These are the activations of a small neural network, seen along a few directions. Each row is one input.
In each table, some parts of the input vary, and every possible input appears once, in random order.
A made-up example of a description, with smaller parts first: one of 4 places along a line, together with either a single point or (one of 2 separate values, together with one of 5 places around a ring) or one of 11 places along a line.
Shared parts are said once, and a part with two or three values counts as separate values.

Other details of the inputs shift rows strongly along two fixed directions, in all tables alike. That doesn't count.

A family of inputs:
R1: 5  37  -8  7  34  -24  -20  10  19  -10  20  -25  -43  17  26
R2: 5  13  -12  -2  18  -3  -19  26  4  -6  -11  -14  -33  -19  12
R3: 6  -1  -5  2  -8  6  -11  9  6  -2  3  -14  13  7  2
R4: -16  -2  15  -1  3  7  15  -16  -4  -4  -5  15  8  -3  -1
R5: 7  8  25  -1  5  -16  12  -27  -14  -3  24  6  13  19  -17
R6: -11  8  -8  1  13  7  -10  12  24  -14  -18  -12  -22  -6  25
R7: -1  -13  -30  5  -35  24  -7  24  -6  6  -10  -10  29  -7  2
R8: 5  10  18  2  4  -14  9  -23  -15  2  25  6  12  16  -11
R9: 6  -2  14  -6  3  -11  8  -16  -13  5  11  21  -1  -7  -19
R10: 6  38  -8  11  37  -19  -21  12  22  -11  27  -23  -47  24  28
R11: 1  -13  19  -4  4  -8  12  -20  -4  8  9  14  7  14  -10
R12: -4  -27  -26  -5  -29  17  -1  22  1  12  -26  -2  18  -12  3
R13: 3  -1  21  -4  10  -4  9  -12  -23  2  5  14  2  -10  -21
R14: -1  2  -12  9  -8  9  -3  9  -3  2  10  -7  8  7  4
R15: 4  -17  -22  1  -33  23  -12  23  2  1  -17  -16  33  -5  -2
R16: 1  -10  12  -4  2  -8  11  -14  -4  8  5  13  3  11  -7
R17: 9  8  -18  -1  15  -7  -20  22  21  -6  -6  -13  -35  -12  15
R18: 7  -2  24  -7  7  -6  8  -12  -20  -2  2  13  2  -9  -21
R19: 4  -18  -23  -1  -33  19  -8  20  1  -2  -18  -19  31  -8  -1
R20: 5  1  22  -6  9  -6  8  -13  -24  2  5  15  2  -11  -20
R21: 6  -11  -5  -5  -6  11  -8  18  -5  -3  -19  -6  2  -22  -6
R22: -16  -16  -19  -4  -26  28  3  15  2  -2  -35  1  20  -23  8
R23: -11  -5  13  -2  -4  -2  19  -21  -3  6  -3  17  4  0  -8
R24: 7  -5  24  -5  8  -4  6  -12  -18  -2  3  12  3  -7  -21
R25: -8  -9  17  -1  -3  -1  18  -23  2  3  -4  14  6  3  -8
R26: -10  10  -20  3  9  0  -5  12  22  0  -16  -10  -29  -7  26
R27: 6  0  -7  2  -8  1  -6  6  2  -5  1  -14  10  7  0
R28: 1  4  -8  6  -5  5  -7  8  0  3  6  -9  12  6  4
R29: 1  -12  18  -4  3  -8  12  -19  -5  8  9  15  6  15  -11
R30: 5  13  23  3  8  -12  6  -23  -13  4  29  9  13  20  -11
R31: 3  25  -15  9  22  -12  -16  14  14  -7  13  -24  -27  11  23
R32: 7  -22  -25  -7  -29  15  -5  23  -2  4  -26  1  14  -29  -8
R33: 7  -25  -24  -5  -29  17  -7  22  1  3  -25  0  15  -26  -8
R34: 2  26  -14  10  19  -9  -19  16  14  -6  19  -19  -30  15  22
R35: 5  5  26  6  4  -8  9  -26  -12  -1  33  11  13  26  -17
R36: -5  -14  -16  -2  -7  6  1  11  3  10  -11  -1  2  -2  7
R37: -11  8  -9  1  12  7  -9  12  22  -14  -18  -11  -22  -5  24
R38: 8  39  -4  8  38  -22  -24  12  24  -10  21  -26  -43  21  27
R39: -11  -4  20  -5  -1  4  16  -19  -5  -6  -7  16  10  -2  -6
R40: 5  12  30  2  8  -15  9  -28  -15  4  33  12  14  23  -17
R41: -12  -5  13  1  -1  -1  22  -23  -4  7  -1  17  5  1  -7
R42: -10  -22  -21  -3  -31  21  7  13  8  4  -36  -2  15  -19  3
R43: -16  -17  -18  -5  -27  27  2  15  3  -3  -35  0  19  -22  7
R44: -2  -13  -16  -3  -8  5  -1  11  3  11  -12  0  2  -3  8
R45: 7  0  17  -5  5  -12  11  -22  -16  6  14  25  1  -6  -21
R46: 4  4  26  4  4  -7  9  -26  -11  0  33  9  13  24  -15
R47: 6  22  -16  3  32  -16  -18  17  19  -4  6  -10  -50  -8  19
R48: -8  -8  12  0  -3  0  16  -18  3  2  -6  12  3  3  -5
Description of these inputs: one of 6 places along a line, together with either one of 3 separate values or one of 5 places along a line.
Question: Changing only the place on the line of 6 turns R29 into R11. The same change can be made to R48. Which row results?
Answer: R25
Question: Changing only the place on the line of 6 turns R17 into R47. The same change can be made to R3. Which row results?
Answer: R28
Question: Change only the choice among 3 separate values in R14. List by row number the other rows that result.
Answer: R28, R31
Question: Which other rows agree with R7 in the place on the line of 6? List them by row number.
Answer: R8, R20, R22, R26, R30, R44, R45
Question: Change only the place on the line of 5 in R47. List by row number the other rows that result.
Answer: R4, R13, R36, R41
Question: Change only the place on the line of 5 in R9. List by row number the other rows that result.
Answer: R2, R12, R23, R43
Question: Which other rows agree with R10 in the place on the line of 6? List them by row number.
Answer: R5, R16, R18, R32, R38, R39, R42

A family of inputs:
R49: 5  12  -6  1  11  -1  -16  14  13  -12  -2  -15  -16  -3  11
R50: -2  25  -6  2  25  -10  -10  10  10  -7  1  -8  -38  -6  17
R51: -3  -6  30  -4  12  -16  23  -35  -7  6  12  25  -2  10  -15
R52: -2  8  29  -1  16  -13  18  -30  -18  1  18  21  -2  2  -17
R53: -2  3  28  -1  12  -8  16  -25  -20  1  16  23  0  2  -18
R54: 10  4  24  3  6  -18  12  -28  -17  7  34  12  12  22  -20
R55: -3  11  -6  -1  27  -13  -8  7  22  0  -5  -4  -39  3  22
R56: -5  -18  -21  -4  -18  13  -1  13  12  5  -25  1  2  -14  6
R57: 9  16  -11  6  17  -12  -17  14  11  0  19  -17  -24  15  15
R58: 3  -20  20  -7  -28  12  16  -16  -25  0  -6  15  45  -7  -32
R59: 3  -9  -11  -2  -11  14  -11  20  1  -6  -16  -12  7  -11  1
R60: 5  18  -1  2  23  -9  -14  9  13  -13  2  -18  -27  1  13
R61: 8  -7  -26  4  -22  11  -12  21  3  5  -2  -12  15  -1  2
R62: 2  -19  -2  -6  -24  17  0  8  -11  0  -18  -1  32  -14  -13
R63: 7  -7  -24  2  -19  9  -12  22  0  8  -4  -13  15  -1  4
R64: -2  19  -6  3  20  -6  -8  6  9  -6  4  -3  -29  -7  13
R65: -3  2  27  -3  9  -8  16  -26  -20  4  13  23  8  -1  -17
R66: -17  -23  -7  4  -43  33  14  -1  -5  4  -23  0  50  -4  -5
R67: -15  -8  -22  4  -28  23  0  12  8  -4  -16  -14  28  5  17
R68: 7  -4  -23  2  -20  7  -11  20  1  5  -3  -15  11  0  3
R69: -3  -1  -10  -1  13  -4  -6  11  18  1  -10  -4  -28  -2  16
R70: -2  7  24  -3  22  -21  13  -26  3  2  12  16  -21  12  -3
Question: Describe the family of inputs behind these rows.
Answer: either one of 2 separate values or (one of 4 places along a line, together with one of 5 separate values)
Question: What sort of input is R67?
Answer: one of 2 separate values
